A small network was shown many inputs. Here are its activations along a few directions, one row for each input.
Each table varies a few parts of the input and shows all the possible inputs, shuffled.
Descriptions start from the smaller parts, as in this example, which fits no table here: one of 4 places along a line, together with either a single point or one of 11 places along a line or (one of 3 separate values, together with one of 5 places around a ring).
Shared parts are said once, and a part with two or three values counts as separate values.

Other details of the inputs shift rows strongly along two fixed directions, in all tables alike. That doesn't count.

Table:
r1: |   4 | -41 | -28 |  21 |   7 |  29 | -32 |  36 | -17 | -14 |  39 |
r2: | -10 |  -3 |   4 |   1 |  -4 |   6 |  12 | -15 | -11 |  -4 |  16 |
r3: |  26 |  10 |  44 |  20 |  -5 |  17 | -41 |   2 |   8 |  10 |  -1 |
r4: | -21 |  27 |  29 |  -4 |   1 | -18 |  33 | -48 |   7 |  17 | -28 |
r5: | -46 |  11 | -17 | -17 |  -4 | -26 |  66 | -47 | -12 |  -5 |  -9 |
r6: | -18 |  25 | -23 |  -2 |   4 | -30 |  59 | -42 | -14 |  -3 | -18 |
r7: |  13 | -10 |   0 | -10 |   3 |  -2 | -26 |  21 |   3 |   5 |  -4 |
r8: | -22 | -19 | -47 |  -7 |   3 | -26 |  21 |  10 | -27 |  -6 |   4 |
r9: |  16 |  21 |  40 |   5 |   0 |  14 | -14 |  -5 |  24 |   6 | -20 |
r10: |  -9 |   2 |   2 |  -9 |   5 |   2 |   4 | -12 |  11 |   6 | -14 |
r11: |   5 |   3 | -14 |  -1 |  -5 |   2 |  11 |   2 |   2 |  -7 | -12 |
r12: |  22 |   1 |  10 |   6 |   9 |  -5 | -20 |  21 |  -2 |  -2 |   6 |
r13: |  24 |  14 |  50 |  12 |  -4 |   0 | -37 |  10 |   1 |  11 |  -5 |
r14: | -20 | -15 | -44 | -14 |  -4 |   3 |  32 |   3 | -12 | -24 |  14 |
r15: |  15 |  23 |  37 |  -5 |  -3 |   2 | -16 | -18 |  24 |  18 | -31 |
r16: |   3 |  31 |  37 |   0 | -23 |  -7 |  -3 |  -5 |  25 |  50 |  -8 |
r17: |  10 | -48 | -23 |  -7 |   2 |  34 | -46 |  46 |   5 | -18 |  33 |
r18: |  15 |  -8 |   4 |  12 |  13 |  17 | -19 |  15 |   4 |  -6 |  17 |
r19: | -36 | -23 | -76 |  -4 |   0 | -22 |  40 |  -4 | -30 | -14 |   7 |
r20: |  10 |  31 |  52 |   2 |   0 |   2 |   6 | -27 |  19 |   0 |  -6 |
r21: |  18 | -33 | -38 |   3 |   2 |   8 | -29 |  58 | -10 | -19 |  19 |
Description of these inputs: either a single point or (one of 4 places along a line, together with one of 5 places around a ring).
Which other rows does r10 become when the place on the ring of 5 takes its other values? List them by row number. -> r1, r4, r9, r18
A walk changes only the place on the ring of 5. It starts at r11 and steps to r6. List the rest of the walk in order. -> r3, r19, r15

Table:
r22: |  25 |  -1 |  39 |   2 |  -4 |  14 | -50 |  16 |  29 |  11 | -18 |
r23: | -18 |  -9 | -20 |  -4 |   8 |   6 |  21 | -10 |  -5 | -12 |  18 |
r24: | -14 |  -7 | -24 | -11 |  -3 | -25 |  15 |   3 | -11 |   3 |  -5 |
r25: |   3 |  31 |  37 |   9 |  -6 |  -1 |   9 | -30 |   2 |  11 |  -8 |
r26: |  47 |  13 |  52 |  16 |  13 |  12 | -38 |   7 |  11 | -13 | -10 |
r27: | -17 | -10 | -20 |   1 |   5 |  15 |  20 | -10 |   0 | -16 |  12 |
r28: | -13 |  -2 | -30 |  -8 |  -1 |  -6 |  20 |  -2 |   4 |   2 |  -8 |
r29: | -11 |   7 | -21 |   2 |   0 | -19 |  18 |  -6 | -11 |  18 |  -6 |
r30: |  -6 |  22 |  24 |  12 |   1 |  -4 |  13 | -30 |   1 |   8 |  -2 |
r31: | -14 |  -8 | -21 | -18 |   0 | -19 |  14 |  -5 |  -4 |   3 |  -9 |
r32: | -18 | -15 |  -9 |  -8 |   5 |   4 |  14 | -13 | -10 | -14 |   9 |
r33: |  -5 |  18 |  42 |   1 |  -1 |  -5 |   8 | -27 |   5 |   2 | -10 |
r34: |  -2 | -32 |  -9 |   4 |   4 |  28 | -19 |  14 |  -3 | -21 |  18 |
r35: |  -4 |  47 |   5 | -15 |   9 | -48 |  46 | -39 |  -9 |   5 | -55 |
r36: |  -6 | -26 | -59 |  -8 |  -4 |   8 |   1 |  31 |  -8 | -11 |  13 |
r37: |  28 | -10 |  13 |  -2 |  -5 |  18 | -45 |  37 |  15 |   7 |   6 |
r38: |   8 |  -6 | -20 |   7 |  -7 |  -4 | -11 |  22 | -11 |  11 |   4 |
r39: | -10 | -32 | -51 |   3 |   1 |  27 |   3 |  20 | -12 | -29 |  32 |
r40: | -20 |  41 |  14 | -21 |  -2 | -32 |  50 | -47 |   9 |  23 | -35 |
r41: |  28 |  -7 |  14 |   6 |  -8 |  11 | -43 |  43 |   9 |   9 |   7 |
r42: |  28 | -17 |  18 |  15 |  -4 |  28 | -40 |  35 |   6 | -11 |  30 |
r43: | -26 | -24 | -38 |   6 |   6 |  -4 |  16 |  -1 | -30 | -14 |  20 |
r44: |   4 | -13 | -14 |   3 |   0 |  -4 | -11 |  30 |   0 |   6 |   8 |
r45: |  22 |  34 |  83 |  13 |  -1 |  11 | -25 | -19 |  31 |  14 |  -8 |
r46: |   1 |  10 |  12 |   2 |  -5 | -18 |  -9 |  -7 |   0 |  18 | -16 |
r47: | -12 |  -4 | -16 |  -6 |   1 |   6 |  23 | -10 |  -7 | -13 |  14 |
What do these inputs look like to the network? -> one of 2 separate values, together with either a single point or (one of 3 separate values, together with one of 4 places along a line)
The inputs of r45 and r44 match in every part but the choice among 2 separate values. If r32 is changed in the same way as r45 into r44, which row does it become? -> r31
Which other rows does r43 become when the place on the line of 4 takes its other values? List them by row number. -> r32, r33, r34
Which other rows does r32 become when the choice among 3 separate values takes its other values? List them by row number. -> r23, r47
